A small network was shown many inputs. Here are its activations along a few directions, one row for each input.
In each table, some parts of the input vary, and every possible input appears once, in random order.
Descriptions start from the smaller parts, as in this example, which fits no table here: one of 6 places along a line, together with either a single point or one of 11 places around a ring or (one of 3 separate values, together with one of 5 places around a ring).
Shared parts are said once, and a part with two or three values counts as separate values.

Other details of the inputs shift rows strongly along three fixed directions, in all tables alike. That doesn't count.

Table:
row 1: [ -9  36 -29 -16  -1  21  34  10 -12 -22 -29]
row 2: [-15  19   8 -39  17  52 -13  26  15  12  26]
row 3: [-20 -13 -10  22 -17 -28   6   8  -2  -8 -48]
row 4: [ 24  -8  11   1  16  -4  -2 -10   0  -7  51]
row 5: [ 25  -4  -4   2   9   4 -12 -25 -10  11  46]
row 6: [ 15 -14  31  -5   6   8 -25  -1  -7  -2  49]
row 7: [ 16 -25  18   8  18   2 -13   0   2   4  60]
row 8: [-12 -34  11  19  -3  16 -16  28  21  37   9]
row 9: [ 33   2  -4   7   9   5 -13 -17  -9  13  44]
row 10: [-13  29 -19 -22  15  32  13  18   6  -8   4]
row 11: [-21 -33   0   6   6  -2  -2  21  22  20  16]
row 12: [ 12  -7  20   6  -2 -11 -24 -23 -13  -1  22]
row 13: [ 13 -25   3   3   9   8 -15  -9 -11  10  54]
row 14: [-11  -5 -17  29  -9 -34  17  15   8   0 -48]
row 15: [ 20  -4  22  -3   8  -5 -23 -27  -3   7  36]
row 16: [-18 -16  -8  19 -18 -11   8   8  -4   1 -40]
row 17: [-13  29  -2 -32  14  43 -20   1   8  16  14]
row 18: [ 21  -9  -9   4  -2 -18   7 -23 -17 -11  22]
row 19: [ 17   0  11  -3  -1  -4 -33 -22 -23  -3  31]
row 20: [-19  30 -24 -10  14  32  -3   2  -4   2  -4]
row 21: [-12  32 -15 -37  14  38   4   2  11  -1   2]
row 22: [-20 -12  -8  14  -9 -34  36   4  19  -8 -41]
row 23: [-20  23  -3 -11   9  43   0  18  -5 -14  -3]
row 24: [-20  28 -24  -9  -9  29  10   1 -28 -25 -35]
row 25: [ -2 -22  17   3  -6   2  -7  19  26  38   1]
row 26: [-16 -26  12  20  13   9  -5  25  39  40  14]
row 27: [ 40   2  -1   6  -4 -19  -1 -23  -9   2  10]
row 28: [-10  -6  -2  10 -11 -35  30  -5  26   2 -52]
row 29: [ -6  34 -19 -28   6  38   9  -6   5  10 -12]
row 30: [ 29   4   7  -1   0 -30  16 -20  -8 -29   1]
row 31: [ -7 -21   5  25   1 -22  15  14  38  26 -13]
row 32: [-14  -3   9  21 -18 -27  10  11   9   0 -53]
row 33: [ 24   9  -2   4 -18 -35   4 -34 -33 -21 -22]
row 34: [ 22   2  10  10  -7 -19 -26 -13 -21  -6   9]
row 35: [ 29  12 -13  16   3  -2  -8 -20 -30  -7  17]
row 36: [ -8 -37   6  -1 -11 -18  20  11  30  19 -13]
row 37: [ 29  11  -5  -8  -1 -29  13 -15 -16 -34  -2]
row 38: [  7   1  -9   9  -8 -18  -8 -17 -34 -33  -3]
row 39: [ 31  -4  15 -13   0  -1 -11 -12 -22 -11  36]
row 40: [-17 -31  23  -4  -4   0 -10  34  20  14   9]
row 41: [ 18  13 -19   9  -1 -31   4 -29 -18 -19  -3]
row 42: [-20 -20   1  20   1 -12  10   7  21  16 -15]
row 43: [-21 -41  32  -6   3   1  -5  19  44  35  18]
row 44: [ 19 -12   4   6  -4   5 -10  -2 -30 -18  26]
row 45: [-20 -27   6   7  -4   1  -1  34  13   2  -4]
row 46: [ -9 -18   0   1  -4 -22   9   5  32  18 -20]
row 47: [-13 -30  14   2  -3 -21  19   8  40  15 -12]
row 48: [ -9  -7  18   6  -1  -4   0  14  30  25 -16]
row 49: [-14  31   7 -31  12  40   3  14   7  -4   1]
row 50: [-12  45 -20 -28  -9  21  20  -7 -24 -24 -45]
row 51: [-17  24 -18 -15  15  33   7  22  -4 -10   2]
row 52: [ 28   1  13   5  -5   2 -30 -16 -27   2  28]
row 53: [-25  35  -4 -20  -3  28   4   0 -12 -19 -27]
row 54: [ 20   4  -8  21  -4 -44  13 -36 -14 -20 -10]
row 55: [-17  23 -17 -28  21  45  -3   7  11   9  28]
row 56: [ 22   2   1  34  -9 -32  -6 -21 -27 -24 -16]
row 57: [ 13 -21  18  17   6  -2 -29 -19  -8   5  40]
row 58: [-18 -44  23  -1 -13   2  -9  21  18  26  10]
row 59: [-16  30 -24 -12  11  47   0   0 -10   8  -1]
row 60: [  1 -19   8   2   5  -5  -4  18  43  35   5]
row 61: [-13  33  -4 -30  -1  50  -2  16 -18 -11  -5]
row 62: [ 21  10 -11  26 -11 -31 -11 -17 -35 -28 -19]
row 63: [-24 -15  -8  20  -8 -29  29   7   9 -10 -42]
row 64: [ -7  -2 -17  23 -10 -38  24  12  18   3 -47]
row 65: [ -3  18  -8 -29   5  35  18  16  10   1  -2]
row 66: [ -6 -12  10   7  -8 -20  -2  17  25  20 -23]
row 67: [ 36  -7  18   7  13 -10 -15 -21  14  15  40]
row 68: [ 26  11 -19  13 -10 -30  20 -19 -49 -46 -15]
row 69: [ 21   2   5   4 -14 -14 -17 -28 -36 -14   5]
row 70: [-18  30  -5 -36   9  37  -6   5   1  -1   0]
row 71: [-24  38 -19  -8  -1  26  12  -3 -22 -32 -37]
row 72: [-24 -23  12  -4 -10  -6  -7  19  13   9  -9]
Each input here is: one of 3 separate values, together with one of 4 places along a line, together with one of 6 places around a ring.
Question: Changing only the place on the line of 4 turns row 44 into row 16. The same change can be made to row 51. Which row results?
Answer: row 20
Question: A walk changes only the place on the ring of 6. It starts at row 62 and steps to row 34. List the rest of the walk in order.
Answer: row 66, row 60, row 64, row 14
Question: Which other rows does row 52 become when the choice among 3 separate values takes its other values? List them by row number.
Answer: row 32, row 34
Question: Which other rows does row 19 become when the choice among 3 separate values takes its other values? List them by row number.
Answer: row 12, row 69
Question: Which other rows does row 31 become when the place on the ring of 6 takes its other values? List them by row number.
Answer: row 26, row 32, row 48, row 56, row 67
Question: A walk changes only the place on the line of 4. It starts at row 45 and steps to row 38. List the rest of the walk in order.
Answer: row 3, row 62
